Each row below holds a small network's activations on one input, seen along a few directions.
In each table, some parts of the input vary, and every possible input appears once, in random order.
A made-up example of a description, with smaller parts first: line(4) and (point or line(11) or (values(2) and ring(8))).
Shared parts are said once, and a part with two or three values counts as separate values.

Other details of the inputs shift rows strongly along two fixed directions, in all tables alike. That doesn't count.

A family of inputs:
R1: 1.542	1.711	1.374	-2.039	0.575	-1.726	-2.921	-1.171	1.951	-1.737	-0.363	0.848	-1.401	2.189	-1.330
R2: 0.313	3.534	2.793	-4.049	1.645	-0.370	0.314	-0.653	3.621	0.169	1.848	-1.365	-0.422	1.686	-3.370
R3: 0.434	-3.141	-3.786	1.986	3.815	-1.137	-5.639	0.454	-0.898	0.571	0.255	1.503	0.408	0.906	0.572
R4: 1.428	-1.925	-1.437	-0.418	1.109	-1.098	-5.431	1.187	-1.325	-2.710	0.346	4.284	-1.325	0.319	0.117
R5: 0.940	3.687	2.344	-3.050	1.133	-0.003	2.196	-0.929	2.966	-0.617	2.411	-2.036	0.209	0.558	-0.882
R6: -0.202	-0.002	1.549	0.287	-1.279	1.908	1.815	-0.115	-1.157	-2.040	-0.692	-0.743	0.105	-1.954	-0.325
R7: 0.867	-2.764	-2.195	1.486	-1.272	0.527	-2.285	2.150	-4.456	-3.281	0.403	3.611	0.641	-3.371	2.743
R8: 0.752	0.906	1.693	-0.239	-1.274	-2.106	-1.367	1.174	1.580	-1.457	-1.723	-0.154	0.650	0.737	2.162
R9: 1.165	-2.487	-1.317	-0.563	3.956	-1.540	-7.709	0.739	0.898	-2.927	-0.154	2.756	-0.303	0.883	0.770
R10: -0.450	-0.539	-0.855	0.141	-0.281	0.819	1.008	-0.019	-0.224	1.105	-0.048	0.759	-0.995	0.196	-0.258
R11: 0.840	1.947	0.867	-0.094	0.906	-0.016	3.215	-1.334	1.827	2.453	0.063	-2.668	-1.125	1.710	-2.668
R12: 0.156	0.714	-0.712	0.045	-0.614	1.517	2.574	0.270	-1.179	0.691	1.096	-0.598	0.628	-1.516	1.180
R13: -1.003	-1.779	1.422	1.031	-3.641	1.934	3.476	1.323	-2.428	-1.141	-2.103	0.129	-0.083	-3.663	-0.320
R14: -0.130	0.652	-0.558	-1.312	0.874	0.356	-0.560	0.480	-0.347	1.303	0.985	0.747	0.170	0.181	-1.330
R15: -0.805	-0.415	0.569	0.187	-1.845	-1.928	-1.390	1.189	0.631	-0.569	-0.571	0.741	1.036	0.408	2.876
R16: 0.387	2.398	1.182	-0.578	0.545	0.327	3.283	-0.618	0.854	2.764	0.426	-3.058	-0.059	0.569	-3.258
R17: -2.678	-3.459	-0.523	2.924	-1.180	2.344	3.825	0.036	-0.800	1.210	-2.810	-1.434	0.331	-2.473	1.892
R18: 0.796	1.029	-1.065	0.518	0.518	-1.426	-0.708	-1.497	0.132	1.728	0.029	-0.330	-0.632	2.203	-1.474
R19: -1.617	-0.848	-0.463	1.500	-1.627	2.911	3.200	-0.183	-2.552	0.686	-0.207	-0.722	0.651	-2.144	0.585
R20: -0.352	1.784	0.916	-0.844	-0.732	0.001	2.264	-1.882	1.773	1.590	-0.823	-1.080	-0.743	1.659	-0.965
R21: 0.091	1.941	0.227	0.729	0.623	1.381	3.034	-1.260	-0.167	1.748	0.772	-3.182	0.399	0.091	-1.939
R22: 1.139	-1.137	-3.198	1.843	0.832	-3.328	-5.793	1.724	-1.629	0.972	0.380	2.067	1.452	1.939	2.569
R23: -1.004	-1.102	0.707	-0.138	-1.197	0.516	1.628	-0.136	0.155	-0.549	-0.036	0.924	-1.097	-0.537	-0.275
R24: 3.023	4.629	-0.269	-2.247	4.085	-1.348	-0.922	-0.991	2.311	1.373	3.343	-2.236	0.357	2.612	-2.060
R25: -2.160	-3.338	-0.667	2.131	-4.220	0.563	1.295	-0.077	-2.882	-0.919	-1.656	2.520	-0.363	-2.008	1.680
R26: -0.982	1.295	1.826	-1.081	-0.248	1.559	2.409	-1.084	0.834	-0.727	1.086	-1.471	0.302	-0.566	-1.041
R27: 0.502	0.720	-1.000	-0.525	0.797	-2.625	-3.920	1.064	0.836	0.872	0.226	1.117	1.100	2.384	2.582
R28: -2.994	-4.011	0.576	2.370	-2.002	1.989	3.108	0.162	-0.328	-0.563	-2.482	-0.930	0.106	-2.998	1.769
Description of these inputs: line(4) and (values(2) or line(5)).
Q: Changing only the line(4) part turns R23 into R10. The same change can be made to R28. Which row results?
A: R17
Q: Change only the line(4) part in R14. List by row number the other rows that result.
A: R2, R13, R16
Q: Change only the line(5) part in R18. List by row number the other rows that result.
A: R11, R16, R21, R24
Q: Change only the values(2) part in R15. List by row number the other rows that result.
A: R28

A family of inputs:
R29: -1.462	-4.383	-1.187	3.940	-2.292	0.593	-0.203	1.540	-2.582	-0.596	-3.813	0.819	0.649	-2.335	3.831
R30: 1.439	3.390	1.596	-0.598	1.353	-3.579	-0.656	-0.155	3.763	1.918	-0.453	-3.599	1.377	3.382	0.876
R31: -0.387	3.186	1.779	-1.490	1.374	1.370	3.327	-0.498	2.049	0.636	1.498	-3.732	1.747	-0.239	-0.082
R32: -0.727	-3.313	-1.734	4.223	-4.015	-2.023	-0.413	2.583	-2.784	0.740	-2.660	1.381	1.034	-0.953	4.037
R33: -0.843	1.223	3.202	-1.701	-0.147	0.528	4.326	-1.055	4.301	0.042	-1.230	-2.866	-0.855	0.003	-0.360
R34: -0.561	-4.951	-1.732	1.947	-0.216	-1.897	-7.172	0.837	-1.647	-3.213	-2.322	4.636	-0.745	0.224	1.845
R35: 0.149	-1.707	-3.800	1.107	-0.292	-1.214	-5.069	2.391	-4.362	-0.375	2.904	3.799	2.157	-0.866	3.224
R36: 2.457	0.096	-0.643	-2.280	5.444	-4.077	-8.602	0.297	3.898	-1.801	0.480	2.222	-0.892	3.937	0.139
R37: -1.396	-3.166	-1.851	1.585	-0.938	0.939	-1.899	1.226	-2.091	-0.845	-0.976	2.093	0.756	-1.704	3.220
R38: -1.525	-0.049	1.071	1.929	1.018	0.973	5.635	-2.048	2.787	5.255	-3.239	-5.377	-1.098	1.488	-3.794
R39: -0.311	-2.870	-3.382	1.104	-1.834	-1.268	-4.716	2.127	-3.401	-0.377	-0.292	5.002	0.584	-0.343	3.747
R40: -0.987	1.805	3.587	-2.810	-0.233	1.119	2.009	-1.847	2.740	-1.903	0.283	-0.957	-1.263	0.437	-2.522
R41: -0.422	1.013	2.870	-2.949	3.079	1.920	1.494	-1.383	3.826	-1.949	1.218	-2.094	-0.710	-0.227	-2.003
R42: -0.681	0.092	4.373	-0.383	1.499	0.601	3.887	-1.652	5.538	-0.717	-3.253	-4.906	-0.825	0.260	-0.872
R43: -1.762	-1.716	-2.624	4.255	-2.944	1.879	5.739	-1.430	-2.869	3.569	-1.153	-1.624	-0.079	-1.202	1.199
R44: 1.570	3.180	3.441	-2.952	1.185	1.051	3.583	-0.846	2.758	-1.328	0.823	-2.453	-1.160	-0.621	-2.966
R45: 1.689	2.803	-0.940	0.816	2.791	-1.929	0.605	-2.741	2.794	3.642	-0.263	-3.385	-0.726	4.420	-1.507
R46: -0.378	3.325	2.267	-0.631	-1.282	-0.948	4.155	-0.497	2.813	2.509	0.027	-4.321	1.613	0.997	1.068
R47: 0.178	2.865	3.024	-3.451	-0.801	-2.231	-0.627	-1.626	4.024	-0.482	-0.340	0.506	-1.523	3.257	-1.708
R48: -0.608	-0.959	0.771	1.503	-2.914	3.546	4.778	0.810	-3.349	-1.262	-1.130	-0.946	0.394	-4.344	0.491
R49: -0.251	2.909	1.626	-1.275	1.894	0.007	1.825	-0.702	3.603	1.183	0.433	-3.970	1.777	0.971	0.694
R50: 0.866	2.600	2.354	-0.797	-0.784	-2.178	1.380	-0.310	3.133	1.465	-2.563	-2.061	-0.246	2.526	0.590
R51: 0.186	3.687	2.324	-1.625	-1.052	-1.895	2.664	-0.184	3.833	2.064	0.365	-2.801	0.450	2.377	0.102
R52: -0.048	4.349	3.108	-1.839	-1.920	-0.280	5.343	-0.204	2.541	1.864	1.209	-3.150	0.390	0.908	-0.831
R53: -0.723	-2.767	1.234	1.026	-0.793	3.810	3.626	0.291	-1.807	-3.016	-0.753	-0.714	-0.398	-4.796	-0.644
R54: -1.124	-3.561	-2.013	4.211	-1.001	-0.216	-0.745	1.811	-2.415	-0.065	-2.613	-0.397	2.311	-1.983	4.258
R55: 3.136	1.103	-4.336	-2.665	8.329	-1.185	-9.456	-0.532	-0.382	1.501	4.984	3.053	-1.198	3.743	-6.069
R56: 1.754	3.955	3.534	-3.564	-1.168	-0.646	1.228	-1.324	1.633	-1.683	0.687	0.250	-1.706	1.218	-3.739
R57: 1.959	-1.108	-4.040	1.190	0.130	-1.284	-5.841	2.747	-5.681	-1.373	3.096	3.900	1.912	-1.536	2.089
R58: 0.796	-1.479	-4.195	3.745	-1.421	2.200	2.260	-0.457	-6.191	1.501	1.291	1.029	-0.187	-2.365	-0.440
R59: 2.113	4.600	1.593	-2.439	3.246	0.406	0.671	-0.381	1.917	-0.346	2.494	-3.302	1.471	0.400	-1.753
R60: -1.255	-3.850	-0.101	2.752	-4.878	-1.666	-1.041	0.823	-2.352	-1.313	-4.153	3.308	-0.984	-0.696	2.109
R61: 1.885	1.712	-0.686	-4.549	2.436	-3.223	-8.978	-0.244	0.981	-2.669	3.387	5.878	-1.339	3.934	-1.765
R62: -1.995	-2.736	-0.794	1.741	-2.532	3.047	2.126	1.179	-3.577	-0.939	-0.598	1.217	0.714	-3.685	2.350
R63: 0.343	-1.565	-1.422	1.643	-4.134	1.497	1.405	2.113	-5.711	-1.090	-0.507	2.840	0.310	-3.583	1.532
R64: -2.591	-4.208	0.816	1.763	-1.075	2.730	2.834	0.030	0.094	-1.615	-2.131	-0.604	-0.107	-3.558	1.799
R65: 1.087	3.820	-0.889	-0.876	2.191	0.795	2.837	-2.887	1.131	3.219	2.835	-2.443	-0.605	2.509	-2.640
R66: -2.255	-2.530	1.148	1.206	-3.393	3.028	5.764	0.593	-1.714	-0.992	-1.233	-0.066	-0.409	-4.251	1.162
R67: -2.966	-4.873	-0.177	2.326	-4.002	1.518	0.357	0.277	-2.492	-2.313	-2.654	2.641	-0.583	-2.938	1.972
R68: -1.266	-2.244	-1.602	1.449	-4.212	1.376	1.252	1.889	-4.653	-0.261	-0.446	3.215	0.533	-2.758	2.760
R69: 1.597	0.737	-4.383	-3.006	8.424	-1.264	-9.405	-0.854	0.938	2.319	5.113	3.144	-0.958	4.705	-4.954
R70: 4.564	3.894	-1.842	-3.693	4.227	-4.011	-9.027	1.569	0.269	-1.346	5.292	3.481	0.297	3.694	-1.625
R71: 1.043	-2.743	-2.032	-0.517	0.821	-0.068	-7.405	0.973	-3.748	-4.829	1.622	5.937	-0.921	-1.258	-0.857
R72: -2.283	0.433	0.688	0.625	0.832	2.147	6.144	-2.251	2.446	5.269	-1.270	-4.583	-0.960	0.851	-3.965
Q: Describe the family of inputs behind these rows.
A: line(4) and (values(2) or ring(9))
Q: Changing only the line(4) part turns R52 into R70. The same change can be made to R69. Which row results?
A: R55
Q: Change only the ring(9) part in R33. List by row number the other rows that result.
A: R37, R39, R46, R47, R49, R51, R64, R67
Q: Which other rows agree with R30 in the line(4) part? List them by row number.
A: R29, R32, R34, R36, R38, R42, R45, R50, R54, R60
Q: Start at R35 and move only the ring(9) part, one step at a time. The first step leads to R31. Which rows follow, in order?
A: R62, R66, R41, R40, R61, R68, R52
Q: Change only the values(2) part in R55. List by row number the other rows that result.
A: R58

A family of inputs:
R73: -0.506	1.021	2.517	-1.295	-1.904	0.405	2.475	-0.560	1.243	-0.807	-0.879	-0.344	-0.896	-0.193	-0.857
R74: -0.897	-1.016	-0.755	2.014	-2.318	2.428	4.766	0.079	-2.780	0.931	-0.123	-0.835	0.322	-2.650	0.661
R75: -0.476	0.621	-0.377	-0.144	0.853	1.196	1.054	-0.503	-0.407	0.882	1.215	-0.785	0.404	-0.275	-1.032
R76: 0.122	1.330	2.145	-1.253	-1.224	0.584	2.635	-0.304	1.182	-1.265	-0.097	-1.040	-0.252	-0.714	0.313
R77: -0.811	-2.833	-2.790	2.090	-1.726	1.097	-0.159	0.615	-4.191	0.613	0.372	2.602	-0.323	-1.826	0.210
R78: -1.182	-3.714	-2.103	2.871	-1.199	-0.152	-0.878	1.577	-2.232	0.571	-1.860	1.379	0.532	-1.568	2.520
R79: 0.921	1.728	0.963	-3.161	2.655	-1.252	-4.306	-0.263	2.417	-1.960	1.925	1.077	0.038	1.945	-0.731
R80: 0.499	1.997	0.438	-1.493	2.557	-1.965	-2.349	-0.766	3.341	0.994	0.701	-1.313	0.518	3.124	-0.259
R81: 0.707	-2.153	-3.629	0.448	2.598	0.039	-5.329	1.332	-2.543	-0.283	2.060	3.348	0.074	-0.194	-0.072
R82: -0.400	0.420	2.542	-1.238	-0.573	0.763	2.374	0.060	1.670	-1.046	-0.947	-1.142	-0.405	-1.007	-0.468
R83: -0.268	-2.574	-2.516	1.909	0.185	1.488	-0.781	0.049	-3.179	-0.107	0.134	1.501	-0.105	-1.564	-0.253
R84: 1.078	3.965	1.851	-1.499	0.755	0.502	3.645	-1.149	1.665	1.652	1.257	-3.424	0.063	0.793	-2.783
R85: 1.138	1.611	-0.512	-1.575	2.317	-2.891	-4.147	-0.561	2.582	1.023	0.667	0.761	-0.449	3.941	-0.662
R86: 1.273	1.042	-0.361	-0.936	3.508	-2.360	-4.272	-0.880	2.810	0.226	0.239	-0.149	-0.389	3.369	-0.622
R87: 0.402	-0.482	0.066	-0.046	-1.317	-0.388	-1.465	1.219	-1.584	-2.023	0.067	1.764	0.328	-1.222	0.868
R88: 0.303	0.886	0.389	0.590	-0.613	-1.209	0.208	0.312	0.434	1.115	-0.970	-1.168	0.649	0.943	0.836
R89: -0.671	-2.824	-2.332	2.866	-1.909	-0.380	-0.726	1.203	-2.571	0.273	-1.152	1.584	0.785	-1.162	3.446
R90: -1.231	0.976	4.464	-0.148	-2.647	2.094	7.256	-1.460	2.143	-0.789	-2.610	-3.816	-0.894	-1.740	-1.115
Q: Describe the family of inputs behind these rows.
A: values(3) and (point or line(5))
Q: Change only the line(5) part in R81. List by row number the other rows that result.
A: R74, R75, R83, R84
